These are the activations of a small neural network, seen along a few directions. Each row is one input.
Each table varies a few parts of the input and shows all the possible inputs, shuffled.
Descriptions start from the smaller parts, as in this example, which fits no table here: one of 4 places along a line, together with either a single point or one of 11 places around a ring or (one of 3 separate values, together with one of 5 places around a ring).
Shared parts are said once, and a part with two or three values counts as separate values.

Other details of the inputs vary at random and push rows far along two fixed directions, the same in every table; ignore that.

Table:
R1: -96 -165 -36 184 -57 75 -57 -101 -362 -130 -69 -118 -510 381 -621
R2: 18 121 53 -128 206 -79 -131 51 -397 -142 -123 -28 -178 458 -269
R3: 212 126 250 -507 -619 171 -61 -20 24 -106 120 -292 442 -403 -334
R4: 83 44 198 -30 121 -116 -43 70 -531 -221 -211 -138 -253 462 -605
R5: -25 -141 -41 80 406 48 -39 112 -85 -115 -172 -130 -325 64 -533
R6: -129 68 -71 334 485 -274 100 89 380 181 -9 356 154 -57 861
R7: 209 113 -245 -58 252 -208 34 78 57 221 -94 108 77 284 708
R8: -155 46 -188 354 94 -130 147 -121 6 154 111 272 -32 176 674
R9: 107 -118 -7 -293 -809 373 -86 -139 284 4 280 -129 207 -566 -213
R10: -38 -45 -238 210 505 -137 91 150 396 238 -116 270 88 -63 741
R11: -203 96 18 291 562 -181 102 44 129 57 -36 250 -11 59 468
R12: -43 -278 49 286 -121 -150 69 -15 -216 8 -145 54 -288 226 -204
R13: 2 8 187 -216 -372 237 -32 17 346 -86 206 -200 410 -744 -387
R14: 137 164 353 -522 -738 111 -91 18 17 -176 164 -226 441 -440 -419
R15: -216 414 -67 -285 -134 303 70 -87 731 53 458 107 630 -770 714
R16: 46 -313 11 271 -82 -32 33 -99 -269 16 -153 -103 -338 272 -410
R17: 155 -21 43 -184 164 -52 -115 23 -436 -138 -228 -163 -288 442 -537
R18: -66 -119 -270 212 138 41 7 -70 -74 182 18 110 -225 220 367
Description of these inputs: one of 3 separate values, together with one of 6 places around a ring.
Question: The inputs of R2 and R1 match in every part but the choice among 3 separate values. If R4 is changed in the same way as R2 into R1, which row does it become?
Answer: R8

Table:
R19: -77 167 46 -242 -425 204 -3 -132 204 -25 333 13 382 -402 192
R20: 7 28 -51 131 311 -204 27 93 29 148 -68 190 87 164 616
R21: -44 124 17 -303 -446 281 -35 -130 136 -61 292 -85 263 -367 -60
R22: 29 -48 -58 105 30 -139 32 12 3 117 -28 133 30 120 392
R23: 110 -189 46 62 -87 7 -55 -3 -396 -130 -211 -230 -461 338 -824
R24: 31 117 163 -395 -429 305 -60 -108 21 -227 154 -266 156 -355 -682
R25: 47 -54 -136 78 94 -100 12 18 17 149 -33 118 -15 157 424
R26: -5 12 -56 105 -4 -90 35 -28 7 102 40 103 28 97 365
R27: -45 -271 -50 343 302 -34 26 60 -116 -42 -245 -65 -477 145 -578
R28: 71 -12 36 -18 193 -73 -51 96 -168 -85 -190 -74 -174 215 -321
R29: -65 217 108 -295 -292 184 10 -87 224 -79 261 -31 393 -401 98
R30: 54 -3 121 -4 118 -100 -34 105 -186 -110 -177 -80 -138 175 -384
R31: 61 -1 -58 34 236 -119 -15 70 -21 92 -104 52 -11 160 277
R32: -174 -86 -126 398 399 -124 111 32 246 151 -27 222 -61 -47 486
Question: The inputs of R30 and R28 match in every part but one. If R20 is changed in the same way as R30 into R28, which row does it become?
Answer: R31
Question: Describe the family of inputs behind these rows.
Answer: one of 2 separate values, together with either a single point or one of 6 places around a ring
Question: Change only the choice among 2 separate values in R29. List by row number the other rows that result.
Answer: R24
